These are the activations of a small neural network, seen along a few directions. Each row is one input.
Each table varies a few parts of the input and shows all the possible inputs, shuffled.
A made-up example of a description, with smaller parts first: one of 2 separate values, together with either a single point or one of 11 places along a line or (one of 4 places along a line, together with one of 8 places around a ring).
Shared parts are said once, and a part with two or three values counts as separate values.
In the rows, zero is written as 128.

Other details of the inputs vary at random and push rows far along two fixed directions, the same in every table; ignore that.

Table:
r1: [141 129 131 134  83  83 120 120 172 175 152  75 121 151]
r2: [109 154 114 123 134  37  82  80 121 169 123  83  89 136]
r3: [165  80 141 123 124 162 181  83 185 155 184 131 118 150]
r4: [145 139 125 132  95  81 125 121 180 173 150  74 120 156]
r5: [183  86 151 123 129 153 182  86 189 153 176 132 123 158]
r6: [ 94 152 103 138 136 145  91 199  78  96  77 170 159 105]
r7: [132 133 126 126  88  98 120 115 167 186 154  71 126 155]
r8: [106 129 138 111 183 127 131 109  67  80 122 175 104  87]
r9: [164  89 154 130 125 165 180  76 187 153 178 129 118 157]
r10: [124 129 115 127 115 138 131 133 139 141 139 116 132 130]
r11: [111 178 103 128  96  82  79 162 134 159 109  75 141 140]
r12: [ 97 151 114 142 133 144  89 202  70  98  73 163 165 107]
r13: [104 158 105 137 108 100  85 178 113 129  94 130 142 121]
r14: [ 97 155 109 134 114 102  82 180 113 129  89 125 155 138]
r15: [110 127 136 126 187 129 137  94  60  85 107 169 120  82]
r16: [174  88 147 123 133 161 186  85 185 155 179 124 123 157]
r17: [102 139 114 132 125 129 107 163 118 125 107 127 151 137]
r18: [131 128 129 128  92  94 117 118 171 194 151  80 126 163]
r19: [128 125 117 129 134 178 135 153 104  86 121 158 148 101]
r20: [ 78 168 124 121 174 102  82 158  35  85  91 160 107  88]
r21: [ 77 156 120 122 173 110 103 142  18  81  69 169 118  78]
r22: [167  81 159 141 160 223 192 116 123  61 138 206 140 107]
r23: [107 168 108 131  84  83  74 162 127 162 111  76 143 135]
r24: [132 119 133 109 114  89 111 115 198 188 122  64 102 134]
r25: [173  69 159 136 156 221 193 123 115  66 143 202 146 104]
r26: [174  78 151 127 115 145 184  82 191 131 184 116 119 152]
r27: [ 95 171 113 127 142  43  65 118  90 156 107  91  85 132]
r28: [ 98 151 112 139 132 134  93 197  81  80  73 158 163 111]
r29: [ 81 179 111 102 131  32  72 113  95 153  97  97  88 125]
r30: [117 132 128 139 141 184 140 147 104  93 114 156 146 112]
r31: [162  77 145 125 157 227 189 117 120  56 149 181 151 109]
r32: [ 93 167 102 136 143 154 102 196  72  93  79 143 162 104]
r33: [118 158 122 142  89  82  99 137 158 160 125  84 123 146]
r34: [164  83 145 119 121 162 183  80 183 140 183 113 126 154]
r35: [175  94 153 126 114 166 177  72 187 139 182 118 118 146]
r36: [177  79 153 133 169 220 198 124 122  62 141 202 145 108]
r37: [125 133 128  98 119  48 118  63 132 178 141  90  65 150]
r38: [126 125 135 142 143 175 134 153 109  94 106 177 149 119]
r39: [137 132 119 131  86  82 121 119 179 173 154  82 114 149]
Each input here is: either a single point or one of 8 places around a ring or (one of 5 separate values, together with one of 6 places around a ring).
Start at r29 and move only the place on the ring of 8, one step at a time. The first step leads to r37. Which rows follow, in order?
> r21, r15, r2, r27, r20, r8

Table:
r40: [ 87 156 110 124 183 104  75 184  82 105  40 165 122 112]
r41: [136 112 140 166 140 209 161 138  89  91 123 213 173 127]
r42: [124 112 137 112 153  95 109 105 156 147  96 108 107 118]
r43: [172 118 145 161  92  74 115 204  96   7  97 204 137  82]
r44: [130 101 154 130 199 170 144 131  81  93 106 226 115 114]
r45: [147  86 132 106 100 147 178  75 140 139 205 119 122 162]
r46: [164 102 154 112 119  76 149  43 198 199 155  53  74 130]
r47: [146 131 134 120 155 106 150  59 125 128 174 111  95 133]
r48: [114 142 139 127 132  82 123  80  96 139 142 124 117 148]
r49: [159 107 153 119 150 138 168  40 156 121 174 106  74 112]
r50: [157  61 136  89 125 158 171 105 195 145 158 107 118 128]
r51: [ 89 200 103 153  87  86  48 188 122 156  57  54 159 112]
r52: [124 110 119 112 150 216 165 144  86  52 144 151 125  68]
r53: [139 122 137 166 147 203 168 130  75  70 138 183 175 129]
r54: [142 133 136 159 156 229 158 137  99  48 126 154 150  83]
r55: [ 85 198  98 147 113  77  48 212 141 161  53  99 160 155]
r56: [123  89 131 108 156 205 156 169  94  90 128 214 137 121]
r57: [166 105 149 136 100 102 142  89 248 204 156  56 132 163]
r58: [ 70 175  79 100 107  63  55 218 127 166  68  94 134 143]
r59: [ 67 206  69 107  87  65  53 178  83 140 118  66 137 131]
r60: [128 105 146 135 175 162 157 108  61  98 114 220 129 108]
r61: [150 149 126 151 120 145 144 100 144 123 173 102 144 149]
r62: [156  92 131  94  77 101 156  80 214 203 181  35  95 137]
r63: [ 78 202 111 159 101  73  42 208 120 178  75 119 160 161]
r64: [148  84 129 107  79 115 163  76 174 200 198 118 110 175]
What do these inputs look like to the network?
> either a single point or (one of 3 separate values, together with one of 8 places around a ring)
Which other rows does r59 become when the choice among 3 separate values takes its other values? List them by row number.
> r47, r61

Table:
r65: [132 133 125 110  69  46 106 102 220 236 163  43 106 190]
r66: [ 96 143 114 143 143 152  96 198  84  86  61 157 159  90]
r67: [185  66 158 126 151 195 201  85 190 112 176 149 120 136]
r68: [141 107 134 129 112 137 150 107 148 135 165 133 130 147]
r69: [101 178 103 129  67  44  71 159 137 174 118  70 129 155]
r70: [178  54 171 108 182 156 209  14 142 107 182 168  86 138]
r71: [145 101 145 128 127 149 149 116 161 149 138 126 132 136]
r72: [151 107 136 136 161 205 163 148 109  53 120 182 149  98]
r73: [160 104 142 131 113 138 150 110 163 132 142 120 129 128]
r74: [ 92 164 109 150 143 150  96 188  66  78  91 160 165 108]
r75: [102 156 117 149 128 146 102 190  61  77  77 159 162  94]
r76: [102 168 111 147 136 147 101 193  67  71  87 155 160 104]
r77: [141 122 146 111 129  54 121  63 153 180 168  93  59 142]
r78: [102 186  99 137  91  64  68 161 144 190 110  73 136 164]
r79: [139  99 150 120 197 170 169  99  69  62 126 208 102  81]
r80: [ 92 158 112 137 154 160  96 201  83  89  72 158 161 107]
r81: [132 124 121 124 117 139 128 150 127 106 119 140 137 119]
r82: [101 157 117 116 115 112 114  91 132 157 138  77 103 125]
r83: [100 176 104 139  83  61  67 159 138 198 100  75 138 154]
r84: [182  59 172 108 179 154 215  18 146 112 184 173  85 126]
r85: [ 90 166 111 149 107 100  78 171  93 132  94 119 155 122]
r86: [137 129 122 113  65  40 105 101 227 227 162  40 102 183]
r87: [178  59 150 100 164 196 217  49 147 113 200 122 108 113]
r88: [ 93 154 102 134 137 156 100 198  66  95  79 171 159 112]
What do these inputs look like to the network?
> either one of 2 separate values or one of 4 places along a line or (one of 3 separate values, together with one of 6 places around a ring)
Which of the alternatives is r67?
> one of 3 separate values, together with one of 6 places around a ring
Start at r65 and move only the place on the ring of 6, one step at a time. The first step leads to r86. Which rows follow, in order?
> r81, r69, r68, r88
